A small network was shown many inputs. Here are its activations along a few directions, one row for each input.
Each table varies a few parts of the input and shows all the possible inputs, shuffled.
Descriptions start from the smaller parts, as in this example, which fits no table here: ring(8) and (point or ring(11) or (values(3) and line(6))).
Shared parts are said once, and a part with two or three values counts as separate values.

Other details of the inputs vary at random and push rows far along two fixed directions, the same in every table; ignore that.

Table:
r1: [ -2  23 -16 -18  18   6 -14   9   7 -19 -22 -10 -26 -10  16 -27]
r2: [  4  15  26   4   5   3   5  27   4  -5   9  -3   1 -25  11  -6]
r3: [ -9 -11  28  18 -16  14 -28  17  -6  26 -14  23 -24  31 -10   2]
r4: [  4  10  26  -3   8   6   2  41   3   2  15  -9  -4 -20   3 -11]
r5: [ 19 -12 -48 -19  37  -3  46  -4  19 -52   7  -4  31 -29  -6 -20]
r6: [  1 -49   4  30 -18  -8   5 -30  -4  -9 -10  21  -9  25 -27  11]
r7: [  5  21  -8  -5 -10  21 -50 -23  11  52 -35   6 -28  37  15  13]
r8: [ -1 -30   9  19 -20  -9  17 -38 -12  13  -8  30   9  22 -15  23]
r9: [  4  -3  18  -6  -4  -8   5  -1 -12   4   1   8   7   9  -3  12]
r10: [-10  52  29 -18  11  -4 -20  55  -4  13  13 -30 -13 -17  25 -15]
r11: [ 10  23   6 -13   6   8 -37 -28   2  53 -44   1 -32  32   1  16]
r12: [ 13  -3 -73 -12  12  15  25 -26  29 -13  24 -21  49 -31   9  -2]
r13: [ -8  40  26  -6   2   7 -28  57   0   3  18 -29 -28 -26  20 -21]
r14: [  1  23  -8 -24  26  -2  -4  14   5 -17 -23  -5 -21 -12   9 -23]
r15: [  5 -11 -67  -9  21  10  31  -5  20 -50  11   0  35 -25   0 -26]
r16: [ -3 -36  -1  10 -21 -12  -1 -32 -15  -4  -8  17  -1  34 -20  22]
r17: [ -5  51  33 -15  12   7 -17  60  -3  17  15 -19  -1 -14  26 -15]
r18: [ -8  58  31 -23   2  -4 -22  45 -10   8  12 -24 -13 -22  32  -7]
r19: [ -5 -35   0  22 -26 -13   9 -46 -10   1  -7  19  -5  23 -13  24]
r20: [-14  33  12  -4  -1   5 -17  41  -1   5  19 -22   2  -7  22 -12]
r21: [ -3 -45   2  29 -17  -2   5 -23  -2  -4 -11  28   2  21 -27  12]
r22: [  1 -52   6  24 -12 -18  11 -38  -6 -15 -10  12 -16  20 -33  12]
r23: [ 16  -7 -73 -16  17  -5  29 -41  22 -25  21 -41  31 -36   0  -1]
r24: [  0 -23 -14  11  -1  -2  16  13   4 -29  29 -16  12 -20 -12  -9]
r25: [ -7 -34  -1  10 -22  -4  -2 -25 -14   4 -11  26   7  36 -18  22]
r26: [-12   1   5  13 -20   1   2  -9  -6   8   3  11   4   2   9  12]
r27: [  4 -15  -5  11   2   0  28   8   5 -25  23   1  28 -30  -5  -7]
r28: [ 16  23   8 -13   8  20 -38 -18   5  64 -42  16 -21  33  11  16]
r29: [  2 -17  19  11  -2 -14   8  -7  -2 -10  -3   3 -11  -4 -14   4]
r30: [ -9   6  36   6  -5   7 -23  16 -14  38 -17  19 -10  39  -5   6]
r31: [  9 -15 -64 -10  20   0  32 -11  19 -58  11 -12  23 -25  -2 -25]
r32: [ 18   4 -60 -14  20  13  29 -24  29  -7  21 -15  50 -34   5  -1]
r33: [  3  -1 -18  -8   1  -5  30   9  -3 -26  34 -10  44 -29   2  -1]
r34: [  5 -23  -2   1  11 -13  28  10   3 -28  24 -19   8 -26 -18  -7]
r35: [ -5 -32   6  15 -19 -20  11 -49 -13   1  -9  11 -15  22 -16  23]
r36: [-14  49  22 -15   5   0 -27  51  -4   9  16 -33 -17 -13  28 -17]
r37: [  1  16  16  -7  10  23 -35   4  -2  29 -49  42 -28  39   5 -12]
r38: [ -3 -33   4   3 -15 -20   2 -37 -18  -5  -9   8  -9  29 -22  20]
r39: [ -8  45  26  -8  -3  -8  -3  20  -4   6  13 -19 -12 -32  29  -1]
r40: [  5 -50  10  22  -7  -1  11 -14  -8   6  -6  30   3  28 -36   8]
r41: [ -3   7  41   9 -16  -4  -9 -12 -13  32 -18  21 -19  19   5  20]
r42: [-18  35   9  -3   1  13 -13  45   0   8  17 -14  12  -9  19 -12]
Each input here is: ring(6) and (values(2) or ring(5)).
Question: Changing only the ring(6) part turns r42 into r30. The same change can be made to r21. Which row results?
Answer: r27
Question: Changing only the ring(6) part turns r1 into r5. The same change can be made to r13. Which row results?
Answer: r4
Question: List by row number the other rows that have the ring(6) part in common with r29.
Answer: r10, r11, r14, r18, r34, r39
Question: Which other rows does r12 become when the values(2) part takes its other values? List them by row number.
Answer: r15

Table:
r43: [ -6  52  12 -18  18  -1   3  77   2 -44  41 -44   4 -76  30 -36]
r44: [ -2  29  14 -17  13  23 -59  23   1  40 -55  19 -51  40   9 -18]
r45: [ 11 -38 -30   7   7   3   9 -48  11 -12 -35  23  -5  30 -20   5]
r46: [  2  16 -25 -10  11  -4  43  32   6 -33  68 -44  66 -65  19  -8]
r47: [ -5  67  33 -13  -8  27 -73   1   3  75 -53  11 -47  32  38  12]
r48: [  9 -94 -17  31  -1 -24  51 -51  -2 -23  12  20  30  26 -63  16]
r49: [  3 -94 -28  24 -14 -41  51 -89 -15 -34  -9  19   6  34 -56  25]
r50: [  6  49 -20 -21  16  10  31  44  13 -21  60 -39  52 -80  39 -17]
r51: [  3 -61  -9  20 -20 -25  18 -53 -14 -25  -2  10  -5  18 -37  19]
r52: [ 12  83 -21 -35  39  17   3  59  30 -14  27 -45  21 -74  52 -33]
r53: [  9  23 -85 -30  25   4  35 -12  28 -37  41 -49  52 -63  18 -11]
r54: [ -9  28  65  -1 -13  -9 -41   5 -24  54 -31   7 -56  39  12  17]
r55: [  7 -71 -26  21  -9  -4  38 -48   1 -25  -7  39  21  24 -37  13]
r56: [ 18 -84 -81   7   3 -11  33 -98   6 -24 -23  21  19  41 -50  16]
r57: [ -3  -8  50   4  -3 -22 -13  -5 -18  20 -28  16 -41  39 -14  11]
r58: [ -6  45 -29  -6   4   4  23  53  10 -41  67 -42  52 -75  39 -25]
r59: [-11  68  -7 -10   0  13   0  66  17  -7  61 -55  28 -75  50 -19]
r60: [ 16 -28 -33  -8   7   5  -1 -51   3  22 -28   8  -1  39 -21  16]
r61: [  1   8 -28  -9   0 -19  35   4   7 -42  56 -49  37 -69  14   1]
r62: [  0 -69  -2  13   4 -32  43 -40 -16 -34 -15  18  -6  24 -51   6]
r63: [ -3 -59 -12  21 -22 -14  23 -57 -10   6   0  21  31  37 -35  33]
r64: [  3  64  42 -16   1  27 -67   8  -1  77 -53  12 -48  36  34   7]
r65: [ -8  32 -18   0   8  12  21  69  19 -48  58 -42  25 -71  29 -35]
r66: [  2   8  40   2  -5  12 -22   8  -6  40 -25  38 -15  34  -1   9]
r67: [ -1 -78  -6  30   0 -13  35 -28  -6 -24  -2  25  12  22 -54   3]
r68: [  2  23   5  -3  -4  18 -44 -22   2  39 -49  20 -37  35  14   4]
r69: [  3 -50   6  23 -14  -7  15 -29  -8  17   4  10   9  26 -33  22]
r70: [-11  61   1 -22  17  -5  12  67   9 -51  45 -54   1 -76  44 -40]
r71: [  6 -38  19   9 -14 -21   5 -32 -16   6  -2   3  -8  20 -26  22]
r72: [ 13 -59 -61   2  10  -3  13 -58  13 -23 -27  18   2  36 -32   1]
r73: [-16  22  60   8 -10  16 -43  49 -19  35 -28  31 -30  35   4  -5]
r74: [ 12 -76 -41  19 -16 -15  49 -83  -2  -7  -1  31  41  21 -42  35]
r75: [ -7  36  38   7 -23  21 -49  14 -10  48 -28  33 -33  30  26   6]
r76: [-22  57  67  -4 -22   0 -61  16 -18  62 -33   3 -63  29  32  18]
r77: [ -4  -1 -44   8   5  -3  45  16  16 -55  67 -42  52 -74  10 -21]
r78: [ 11  15 -51 -22  40   3  34  20  25 -50  19 -27  35 -62  14 -35]
r79: [  1  56  31 -23   9  29 -75  26   6  67 -53  14 -53  47  21  -8]
r80: [  5  35   1 -17  16 -12  20  52   6 -39  54 -46  21 -72  19 -19]
r81: [ -8  29  52   0  -6  25 -41  37 -10  41 -38  41 -36  30  10  -8]
r82: [-15  45  82   1 -13  18 -60  53 -17  62 -26  24 -37  45  18   5]
r83: [-19  49  78  -1 -22  15 -78  52 -15  39 -33  12 -76  30  28  -4]
r84: [  0 -91 -23  30 -12 -16  41 -48  -7 -35   2  31  32  35 -50  19]
Question: Describe the family of inputs behind these rows.
Answer: ring(6) and (values(2) or line(5))
Question: Changing only the ring(6) part turns r70 into r76. The same change can be made to r45. Which row results?
Answer: r47
Question: Changing only the ring(6) part turns r46 into r82. The same change can be made to r64. Which row results?
Answer: r52

Table:
r85: [ -5 -36  18  13  -4  -3  -3   3  -8  -9 -21  29  -9  31 -23  -2]
r86: [  5 -71 -36  21 -17 -32  57 -66   0 -33  26  -9  39   3 -39  31]
r87: [ -4  20   1  -5  -6  17 -14   7   0  36  -2   9  11  14   8   8]
r88: [-14  52  47 -12   4  -2 -33  67  -4   7   6 -29 -34 -27  28 -22]
r89: [  8 -35   8   7  11   6   1 -14   0   8 -37  44 -15  46 -31  -3]
r90: [ -1 -15  11   5 -13 -14  -1 -47 -13  33 -18  16  -7  34 -12  33]
r91: [-16  62  27  -1  -9  19 -25  79   0  -1  30 -16  -5 -43  42 -27]
r92: [ 31 -30 -84 -21  39 -25  96 -23  28 -80  75 -57  87 -98 -10  -9]
r93: [ -1   2 -16  -6   0   0 -39 -31   3  20 -41   0 -43  33   3   2]
r94: [  3  83  -2 -29  27  28 -14  68  15   6  25 -32  25 -53  51 -33]
r95: [  8   4   4 -13  20 -19  22   3  -5 -23  -1 -12  -6 -20  -3  -7]
r96: [ -6 -30  19  29 -31  11  -7 -31 -15  30 -10  36   2  40 -10  26]
r97: [-13  10  45   7 -23  -4 -27  21 -20   9   3  -3 -33  13   4   4]
r98: [  5 -18 -41   6   3  18 -13 -36  18  -1 -34  24 -13  27  -7  -2]
Question: Describe the family of inputs behind these rows.
Answer: values(2) and (point or ring(6))
Question: Changing only the values(2) part turns r95 into r89. The same change can be made to r93. Which row results?
Answer: r98
Question: Which other rows does r96 become when the values(2) part takes its other values? List them by row number.
Answer: r86
